array([[ -91.7,   59.5, -120.3,   43.5,  165.2],
       [  48.7,   32.5, -152.3, -105.4,   35.2]]) result: 59.5

array([[  81.74,  -74.81,  -22.33,  102.58,  116.31],
       [-142.80,  -88.45, -110.71, -140.68, -126.49]]) result: 102.58

array([ 14.78,   7.75,  -2.11, -12.55,  -7.70, -14.83]) result: 7.75

array([[-0.11, -0.09, -0.13, -0.14],
       [ 0.10,  0.08,  0.09,  0.11]]) result: 0.10

array([[-222.25,  163.69, -202.35,   62.73],
       [  28.00, -219.49,  187.49, -157.56],
       [  20.48, -218.46,  180.46, -155.69]]) result: 180.46

array([ 0.1,  1.3,  0.3, -1.8, -0.3,  0.4]) result: 0.4

array([ 0.043, -0.137,  0.171,  0.103,  0.099]) result: 0.103

array([  28.8,   79.7, -177.3,  109.4,   29.4]) result: 79.7
---
-7,8,37,-34,4,38
-37,19,2,-11,40,-40
9,47,23,34,1,-18
| 4

17,5,-8,-2
2,43,8,19
25,13,11,26
| -8

14,0,-31,16,11,-18
-21,1,46,-24,-16,26
12,0,-27,14,9,-15
| 11

-7,17,-37,-37,9,15
-24,26,28,-32,-7,-28
-22,-29,-10,31,-13,-11
| 9

19,-5,-6,22,18,21
18,13,-22,2,32,34
17,5,-20,6,23,28
| 18

14,0,2,6,14,23
6,-1,4,10,38,0
26,8,6,5,3,22
| 14

4,16,21,4,8,8,10
6,10,9,1,5,5,6
8,24,40,6,10,11,13
| 8
---
[[ 10 -42  31 -28  22]
 [-27  40 -28  30 -19]
 [-23 -41  42  -8  24]] Answer: 30

[[  2  17 -15  -6  10 -12   2]
 [ 16  35 -31 -20  12 -13   1]] Answer: -12

[[-41 -40  27 -31  38  32  30]
 [  1   0  -1  -6  -7   0  -9]] Answer: 32

[[ 11  -6  18  14]
 [ 17 -39  -3  45]
 [ 45  28  -6 -13]] Answer: -3

[[ 21   3  39  23 -38 -47 -10]
 [-36  20 -14 -36  44  25  -7]] Answer: -47

[[  8 -17 -14 -36 -21  31  16]
 [ 18 -31  30  28 -12  11  -2]
 [-35  34  24   4  32  21  21]] Answer: 11

[[-26 -27   0  37 -44  23]
 [  7 -14 -27   4 -27  35]
 [ 23  34  37 -36  45 -10]] Answer: -27

[[ -7 -37 -22  10 -14  32]
 [  1  -5  32  18 -20 -34]] Answer: -14

[[ 7  2 12 40]
 [-1 23 37  2]] Answer: 12
---
[[-7, -11, 40, -8, -8, -12, 16], [-34, -11, -9, -4, -4, -12, 13], [-49, -12, -44, -4, -4, -10, -6]]	-34
[[48, -16, -14, 6], [43, -26, -10, -4]]	43
[[-571, 44, -498, -169], [-447, -378, -157, 192], [-49, 529, -472, -797]]	-447
[[38, 82, 97, 223], [140, 232, 98, 69], [138, 206, 118, 94]]	140
[[135, 917, 315, 908, 481], [344, -355, 601, -879, 376]]	344
[[261, 111, 97, 279, 53], [522, 0, -231, 334, -873]]	522
[[33, 5, 26, 11, 67, 84], [72, 75, 70, 69, 34, 23]]	72
[[2, 2, 2, 4, 9, 5], [5, 3, 2, 9, 4, 8], [3, 2, 4, 2, 3, 1]]	5
[[176, 503, 153, 862, 426, 147, 884], [221, 486, 775, 131, 342, 523, 728]]	221
[[10, 241, 771, 752], [476, 333, 290, 313], [459, 415, 287, 327]]	476
---
[  3 -35 -13   6  13  12  -1] -> -1, 3

[  9 -28   7  -9  47 -42  19] -> 19, 9

[[ -9  -7   1 -10  -6]
 [ -7  27 -30 -14  43]] -> -6, -7

[ 15  11 -21  -6  33 -11 -35] -> -35, 15

[ -3 -36 -24  -2  19 -13] -> -13, -3

[  0 -14 -41   7  -9] -> -9, 0

[ 12 -44 -14 -10  30] -> 30, 12

[ 34  20 -39 -21 -30  -4] -> -4, 34

[[  4   0 -13  23   1  -2   0]
 [  6   7 -11 -38 -10  -8   4]] -> 0, 6
